A small network was shown many inputs. Here are its activations along a few directions, one row for each input.
In each table, some parts of the input vary, and every possible input appears once, in random order.
A made-up example of a description, with smaller parts first: one of 5 places around a ring, together with either a single point or one of 11 places around a ring or (one of 3 separate values, together with one of 6 places along a line).
Shared parts are said once, and a part with two or three values counts as separate values.

Other details of the inputs shift rows strongly along two fixed directions, in all tables alike. That doesn't count.

Table:
R1: [ 17  -1  14  40  32 -11   2 -11 -12  26 -19]
R2: [ -6 -27  -9 -68  -7 -34 -12  -3  17 -24 -12]
R3: [  6  -9   8  14  32 -15  -3 -18 -23  16 -30]
R4: [  6  18  -5 -33 -46  21  -5  47 -29 -38  46]
R5: [  1 -17  -4   8   6 -10  -3 -18  19  19 -20]
R6: [ 14   4  15  29  19  14   6  -2  -6   6 -10]
R7: [ -2  25   5   9 -18  16   6  25   3 -12   9]
R8: [-8  7  0  4 -8 19  3  6 10  3 -2]
R9: [ -8  -5   2  -4  29 -28  -4 -17   7  12 -37]
R10: [  7  12  -2   2 -46  21  -8  29 -26 -13  45]
R11: [  6  14   2 -19 -55  34  -1  40  -1 -35  49]
R12: [ -2  19   0  45 -16  25  -1  12 -25  27  17]
R13: [ 20   7   2  16 -14  18   0  -2   3   4  20]
R14: [ -7  28  -2 -31 -45  34  12  38   8 -21  31]
R15: [-16 -23  -4 -38  -4 -22 -12  -7  10   3 -12]
R16: [ -9 -16   9 -49  18 -25  -5   2  -1 -18 -25]
R17: [ -7   2   2  20  24 -12  -6 -19 -16  21 -29]
R18: [-26 -16  -5 -48   5 -21  -9  -2  13  -3 -24]
R19: [-14   8  -9  15 -12   7  12   6 -23  -9  33]
R20: [ -1 -20  -9 -71   6 -32  -9   3  10 -30 -15]
R21: [ 26  -7   0  44  32  -4  -6 -21   1  21 -16]
R22: [ -4 -15  -5 -62  -1 -19 -13  12   1 -30  -1]
R23: [  8   5   1  11 -14  15   4  -6  10  16   9]
R24: [ -6 -12  -5  11  25 -12  -1 -23  20  24 -39]
R25: [ 3 -4  2 23 -8 15 -1 -8  8 16  2]
R26: [-34 -20 -12 -62   5 -32   5  -5  10 -34   0]
R27: [ 17   1  12  34  24   0   6  -6  -2  12 -19]
R28: [24 12  4 39 -2 29 -2  8 -9  2 21]
R29: [-11 -17 -10  15  35 -31   9 -33   6  12 -13]
R30: [  0   3  -1  24 -24  12  -5   5 -20  19  18]
R31: [ 26  18  17  48  18  20  11  -5 -10  20  -1]
R32: [ -7  13  -4  27 -11  24  18   7  -2 -14  36]
R33: [-21   6   3 -39  -6 -10  -6  17   0 -19  -6]
R34: [-14  -5  -6 -24   0 -14  -1   3  11   5 -16]
R35: [-12  -5 -11   3   8  -9  15  -9  12 -13   6]
R36: [29 11  4 31 12 16  1 -8 -4 12  9]
R37: [ 7 24  9 33 11 15  7 -9  1 16 -8]
R38: [16 -6 -1 22 -6  3 -6 -4  7  6  5]
R39: [ -4 -18  -4 -10   3 -22  -6 -13  11  17 -15]
R40: [-11  12  -8 -19 -14  10  22   5   8 -28  30]
R41: [ -3  23   9  16 -10  24   4  14  -1  -7   5]
R42: [  1 -29  -1  -6  21 -28 -19 -27   4  14 -20]
Description of these inputs: one of 6 places along a line, together with either a single point or one of 6 places around a ring.
Question: The inputs of R35 and R40 match in every part but the place on the line of 6. If R27 is changed in the same way as R35 into R40, which row does it become?
Answer: R31
Question: The inputs of R21 and R22 match in every part but the place on the line of 6. If R24 is changed in the same way as R21 into R22, which row does it become?
Answer: R18
Question: List by row number the other rows that have the place on the line of 6 in common with R1.
Answer: R2, R9, R20, R29, R34, R39
Question: Which other rows does R3 become when the place on the ring of 6 takes its other values? List them by row number.
Answer: R4, R10, R12, R17, R30
Question: List by row number the other rows that have the place on the line of 6 in common with R32.
Answer: R6, R8, R11, R25, R28, R41

Table:
R43: [-19 -32  -3 -63  14 -42  -7  -9   4 -19 -12]
R44: [ 15 -16   8  -1  35 -10  -7 -18  15   4 -40]
R45: [ -8   6   6 -41  -7   2   5  31  -2 -46   4]
R46: [-14 -11  -9  16  -6  -7  -5  -9   3  17  -6]
R47: [-10  22  -3 -28 -44  33  -1  27 -18 -20  27]
R48: [ 15  -8   5  21  29  -5  14 -30  18  22 -29]
R49: [  5   0  -3  87  11   7   3 -13 -18  32  20]
R50: [ 22  26   6  38 -35  55   3  19 -25   0  49]
R51: [ 32   5   8  71  -6  21  -4   4 -17  40  35]
R52: [ -6  -6 -11 -35 -46   8  -1  25  11 -35  31]
R53: [ -5   4  -9 -37 -18   4   4   6  26 -22  15]
R54: [-22 -15 -10 -21  27 -26  -3 -34  28  16 -39]
R55: [-15 -17 -11   3  46 -30   1 -42  20   8 -31]
R56: [-12  -9   4  -9  26 -19  10 -25  18  17 -46]
R57: [ 14  28   2  12 -24  10   2  36 -27 -14  36]
R58: [-10   1  -4 -64 -18 -16 -11  26   0 -22 -10]
R59: [ -9 -24   2 -11  16 -28 -13 -19   1  26 -24]
R60: [ -4  19  13  -6 -20  22  -2  39  -5 -17   6]
R61: [ 23   2   0  -5  -1  -5 -10   6  -2   1  -3]
R62: [ -7  15   2 -10  -5   7  21  15   3 -22  12]
R63: [ 15   9   7  81  28  19   1 -35 -32  34   4]
Question: Describe the family of inputs behind these rows.
Answer: one of 3 separate values, together with either a single point or one of 6 places around a ring
Question: Which other rows does R51 become when the place on the ring of 6 takes its other values? List them by row number.
Answer: R44, R48, R52, R53, R61
Question: List by row number the other rows that have the choice among 3 separate values in common with R45.
Answer: R43, R49, R55, R57, R62, R63
